These are the activations of a small neural network, seen along a few directions. Each row is one input.
In each table, some parts of the input vary, and every possible input appears once, in random order.
Descriptions start from the smaller parts, as in this example, which fits no table here: values(3) and (point or line(9) or (line(6) and ring(8))).
Shared parts are said once, and a part with two or three values counts as separate values.

Other details of the inputs shift rows strongly along two fixed directions, in all tables alike. That doesn't count.

Table:
x1: [  7  13  89  17  36  49   4 -30  14  -2  23  38 -54]
x2: [-16  -7  10  10 -32 -29 -22   9  -7 -19  14  24   8]
x3: [  4 -21 -15  19 -51  33  -8 -19 -41 -27 -24   1  -3]
x4: [  5  17 -26 -38  51 -15  37   6   7  25 -24 -48  15]
x5: [  9   5  18  -5 -38   2 -19   6   2 -31 -19   1   0]
x6: [-15 -35 -12  25 -48  12 -17 -25 -40 -25  -9  13   2]
x7: [ -3   1 -53  -5  52 -14  29   0  12  54  16 -16  17]
x8: [ 10  -1 -37 -10  56 -36  10  37  22  31 -21  -1  28]
x9: [ 17  16 -46   2 -21  -6  12  39  21 -10 -26 -24   8]
x10: [ -5   1  31 -19  61   5 -15 -40  -9  29  30  21   2]
x11: [-13 -21 -36  15 -39 -44   1  29  -3 -12 -29   1  19]
x12: [ 10   0   4 -13  -2 -20 -18  15  -5 -20 -33   0   5]
x13: [  4 -12 -13  -6   5  15   3 -10 -25  -2 -28 -12   7]
x14: [ 23   0  47 -15  19  13 -36  -9  -7  -9 -19  29   1]
x15: [-14   7 -27  36  10 -13  55  24   8  10 -54 -12 -20]
x16: [  9  -8 -52  21 -59  -8   1  37  -5 -26 -41 -11   6]
x17: [ 14  10  17 -19  48  27   0 -27   7  38  51   8 -10]
x18: [ 15   2 -48   2  48 -23  12  38  23  33 -20   0  26]
x19: [ -9  -5  11  -9 -45   9   3 -21 -19 -29  16 -21 -13]
x20: [-12  23 -15 -24  34 -43  11  38  39  26  19 -16  16]
x21: [-25 -21   5  14 -86   6  -6 -26 -25 -24  32  -1 -18]
x22: [ 11   0  98  45  55  49 -26 -46 -13   2   3  70 -36]
x23: [-32 -10 -34   2 -58 -26  20  -1 -11  -8  21 -29  -8]
x24: [ 17   6  30   7  35  18 -32  -3   9  16  34  46   9]
x25: [  5  -7 -44   6 -36 -26   3  37  -2 -20 -43 -17  10]
x26: [-18   9 -17  41  50 -33  49  22  27  45  -4 -10 -11]
x27: [  3  20 -12   0   7  -1  -3  28  31  17  33   3   6]
x28: [  3  -6 -59  -5  62  -8  27   4   5  47 -16 -17  23]
x29: [  8  -4  -8  -1 -36  26  11 -18 -11 -13  24 -16 -13]
x30: [ -4 -19   9  -3 -23  19  -9 -25 -35 -15 -29  -2   3]
x31: [ 17   4  71 -29  27  46 -19 -51  -9   2  36  13 -15]
x32: [-11  -9 -14  19 -34 -23 -11  21   0 -10  12  17  13]
x33: [ -4  20  42  17  70   5  30   2  34  45  26   9 -35]
x34: [ -9  17 -21 -16 -17 -32   7  34  30 -15  -2 -32   8]
x35: [  5   4  -3  17 -66  18 -18  17  10 -41  14   1  -8]
x36: [ -8  -9  26  -8  29  10 -14 -39 -11  24  27  22   2]
x37: [ 16  30  30 -38  63   0  -6  11  43  24  16  -3   9]
x38: [ 39  19  77 -18  28  49 -54 -22   2 -23   8  38 -10]
x39: [ 13   9  12 -30  38  20  13 -18   7  17  25 -18  -4]
x40: [-20 -20 -21  16 -30  -5  -2 -18 -20  -1  17   2   2]
x41: [  9  15   7 -13 -18 -13 -15  15   7 -30 -21 -11   2]
x42: [  5  16  53  23  22  34  20 -16   6  -6 -17  24 -42]
x43: [ -1  15 -31  -8 -16 -19  11  38  34  -9   0 -29   8]
x44: [ 13 -13  75  -1   9  13 -63 -28 -24 -29   7  63  -3]
x45: [  1 -14   2  10 -75  28  -5 -22 -37 -46 -11 -12 -10]
x46: [-16 -10  -2  15 -39 -28 -12  14  -2  -8  10  19  12]
x47: [ -5 -12   5   1 -63  19   3 -22 -31 -34 -16 -18  -5]
x48: [-25 -40 -15  26 -72   1 -13 -24 -42 -31 -19   6   3]
x49: [ -7   8 -36 -21  36 -18  34   5  19  44  29 -31   4]
x50: [-11 -21   7   4 -49  12 -14 -24 -48 -39 -29  -6  -4]
x51: [ 19  16 -46 -24  43   6  43   9  10  31 -17 -42  11]
x52: [ 10  22  35 -19  51   8 -21  10  31  23  42  22   5]
x53: [-12  -6 -40 -19  62 -31  22   1   1  36 -23 -22  24]
x54: [-25   3 -29   5 -53 -38  10  38  21  -4  13 -15   9]
Each input here is: ring(6) and (point or (values(2) and line(4))).
Q: The inputs of x47 and x30 match in every part but the ring(6) part. If x5 is changed in the same way as x47 into x30, which row does it become?
A: x14
Q: The inputs of x4 and x10 match in every part but the ring(6) part. If x45 is changed in the same way as x4 into x10, which row does it become?
A: x40
Q: Which other rows does x8 become when the ring(6) part takes its other values? List them by row number.
A: x25, x32, x38, x43, x52
Q: Which other rows does x31 become when the values(2) part takes its other values? List them by row number.
A: x37

Table:
x55: [ 9 17 18 -6 82  5 14 -1 29 43 17 12  1]
x56: [-15   0  17  11 -55   7  -8  -9  -6 -23  27  -3 -15]
x57: [ -1   5  37   9  61   6  -2 -11  11  24   8  35 -13]
x58: [ -6   3 -28  17 -49 -18   8  26  -3 -33 -45 -17  -2]
x59: [  3  13  19 -20  36  -5   7  -2  19  28  29  -5  -2]
x60: [ 11   2  -3 -13  19   2 -12   7   9   6 -11   2  14]
x61: [ -1   8 -14  -4  19  -9  24  16  22  27  10 -11  -5]
x62: [  7 -15  28   2 -77  19 -44 -15 -26 -59  10  19  -7]
x63: [ 26  23  10 -27  85 -10   7  18  24  32 -29   0   8]
x64: [ 11   2  59 -15 -34  36 -50 -26 -22 -43  17  28  -8]
x65: [-25 -15  -9  42 -55 -13  14   9  -3 -24 -10   2 -16]
x66: [ 24  18  31 -33  36  23 -27 -10   8  -6  13  10   2]
x67: [  5   6  46  18  -3  32  -9 -15  -2 -12  19  24 -22]
x68: [ 20   8  21 -33  53  10 -27  -8  13  11  13   9  18]
x69: [-14 -30  -4  45 -87  -9 -29   4 -36 -54 -34  22  -5]
x70: [  4  -7  73  26   0  42 -40 -40 -20 -14  36  63 -23]
x71: [-13 -32 -27  29 -59  18  20 -31 -52 -25 -27 -19 -11]
x72: [  9  14  32  -9  65  17  -8 -15  12  37  32  29  -3]
x73: [ -1  -4 -42 -17  17 -32  -1  22   8  12  -5 -14  29]
x74: [ -3   5 -55 -33  51 -48  21  37  21  42 -14 -29  40]
x75: [ 26   9  35 -22  28  22 -28  -9   3   2   2  20   1]
x76: [ -9   0  31  28 -26  14   0  -5  -4 -24  -1  16 -28]
x77: [ 10   7  50  -6  10  24 -23 -24   3  -1  46  20 -18]
x78: [  2  -2 -43   8 -35 -26  19  35   5 -15 -37 -23  15]
x79: [-12  12 -25 -17  32 -31  28  16  28  37  16 -26  13]
x80: [  5 -22  36  29 -51  21 -49 -18 -38 -42  -7  45  -4]
x81: [-20   3 -62   4  -3 -44  30  25  18  25  17 -27  10]
x82: [-21  -6 -32  19 -56 -19  10   9   3 -15  19 -19  -5]
x83: [-15 -14 -40 -19  -1  -1  35 -25 -25  19 -14 -39  11]
x84: [-23 -13 -19  38 -70 -18  24  18  -1 -28 -15  -8 -20]
x85: [  5   2  65   7 -30  44 -39 -37 -12 -29  49  29 -25]
x86: [-18 -13 -24  35 -76 -12  22  19  -5 -25  -3  -9 -15]
x87: [ -5   0 -66   6  -9 -39  30  44  13   8 -40 -34  24]
x88: [-21  -4 -17  10 -29 -25   8   3  -1   4  21  -3   3]
x89: [  6   3   3   1  23 -10  -7  11   5   2 -33   5   7]
x90: [ 14  14  66  -4  32  46 -23 -27   5   7  34  32 -22]
x91: [ 30  30   5 -28  89   2   8  16  30  31 -17  -6  15]
x92: [ 12   6  26 -34  40   4 -25  -7   5   9  10   9  19]
x93: [ -6 -13 -51  -5  11   6  43 -16 -20  24 -27 -40   3]
x94: [-17 -14 -87 -10  -7 -20  54  -3 -15  19 -21 -61  11]
x95: [  0   1 -36   3 -51  -9   6  25   2 -26 -25 -23   5]
x96: [  5  -9 -12   0   1  -5 -16  10  -5   4 -11  10  15]
x97: [ 15   8  20 -35  24   0 -15   1   6   4   3   2  13]
x98: [  3  -4 -10 -11  73   7  34 -24 -14  36 -33 -23  -2]
x99: [-14  -2 -18  13 -22  -6  13   9   8   4   9  -4  -5]
Q: What is each input in this table made of?
A: line(5) and (point or (values(2) and line(4)))
Q: The inputs of x55 and x65 match in every part but the line(5) part. If x91 is changed in the same way as x55 into x65, which row does it become?
A: x58
Q: The inputs of x59 and x77 match in every part but the line(5) part. If x92 is changed in the same way as x59 into x77, which row does it become?
A: x68
Q: List by row number the other rows that have the line(5) part in common with x96.
A: x60, x61, x72, x75, x90, x93, x95, x99
Q: Which other rows does x88 become when the values(2) part takes its other values? List them by row number.
A: x74
Q: Start at x76 and move only the line(4) part, one step at a time. The first step leads to x84. Which rows follow, in order?
A: x65, x57

Table:
x100: [ -9   6  -1  16 -27   1   6  -1  -2  -8  12  -6  -9]
x101: [  2 -18 -19   6 -23  -1 -12 -11 -26 -12 -21   2  10]
x102: [-20  -8 -26   9 -15 -18  25   1  -7   0   0 -26  -1]
x103: [ -5  -4  40   0 -45   2 -30  -5  -6 -28  16  25  -6]
x104: [  6   7   8 -21  74   9   8 -24  -3  40  25   1   5]
x105: [ 17  20  19 -16  58   1  -3   0  28  28  33   6  -1]
x106: [ 29  12  53 -14  70  26 -25 -22  -3   7 -11  31  -6]
x107: [ -6   7 -31  -5 -20 -16  28  21   6   6 -16 -31   8]
x108: [  2   3 -35  -9 -16 -25  25  29  17   6  -4 -26   6]
x109: [ -8  -9   7  25 -22  14   7  -9  -9 -13  -6  10 -20]
x110: [ -9  -1   9  16 -20   5   2 -12 -10 -18   7   0 -18]
x111: [  3  -6  14  17 -14  12  -8   1   3  -3  18  19 -14]
x112: [ -7   2 -31   1  -7 -44   2  44  16  -2 -19  -6  22]
x113: [  9  10   5 -36  81  -3  23  -6  13  44  -6 -19   8]
x114: [ -2   8 -24  -1 -22  -1   6  16   7  -6  -9 -18   9]
x115: [ -7   3 -36   0 -10 -12  20  17   8  -9 -23 -29   0]
x116: [-20   5 -22  12 -28 -37   5  23  18  -3  14  -8   1]
x117: [  7   4 -11 -18  82   3  24 -12  11  55   4  -1  13]
x118: [  1  16  18 -11  70  -9  -1  14  32  43  17  16   3]
x119: [ -6  -8 -55 -10  -8 -11  15   9  -6   9 -14 -28  16]
x120: [  7 -12  19   4  -1  10 -20 -18 -19 -15 -19  11   1]
x121: [  4   5 -19   5  -5 -11   5  20   0  -2 -26  -7  12]
x122: [-12 -16   7  21 -23  12   6 -18 -14  -8  -3   6 -10]
x123: [-11  -7 -37  -4 -13 -13  17  10   0  -4 -19 -31   7]
x124: [ 35  10  56 -17  53  26 -40 -10   3   2  15  41   2]
x125: [-11   2 -38  16 -11 -14  33  23  11  16 -10 -18   3]
x126: [ 18  -5  55   5 -42  43 -53 -23 -12 -43  29  38 -14]
x127: [ -4  -1  30   4 -42   8 -40   0   1 -36  17  27   0]
x128: [ -2 -20  17   0 -39  24 -14 -34 -38 -17   4  10  -8]
x129: [  0  -7  29   4 -35  19  -9 -21 -22 -29  -6   9 -19]
Q: The inputs of x111 and x109 match in every part but one. If x108 is changed in the same way as x111 into x109, which row does it become?
A: x129
Q: What is each input in this table made of?
A: line(5) and line(6)
Q: Start at x117 and move only the line(5) part, one step at a time. The first step leads to x104. Which rows follow, in order?
A: x128, x119, x101
Q: Start at x127 and move only the line(6) part, one step at a time. The first step leads to x126. Which rows follow, in order?
A: x114, x115, x123, x119
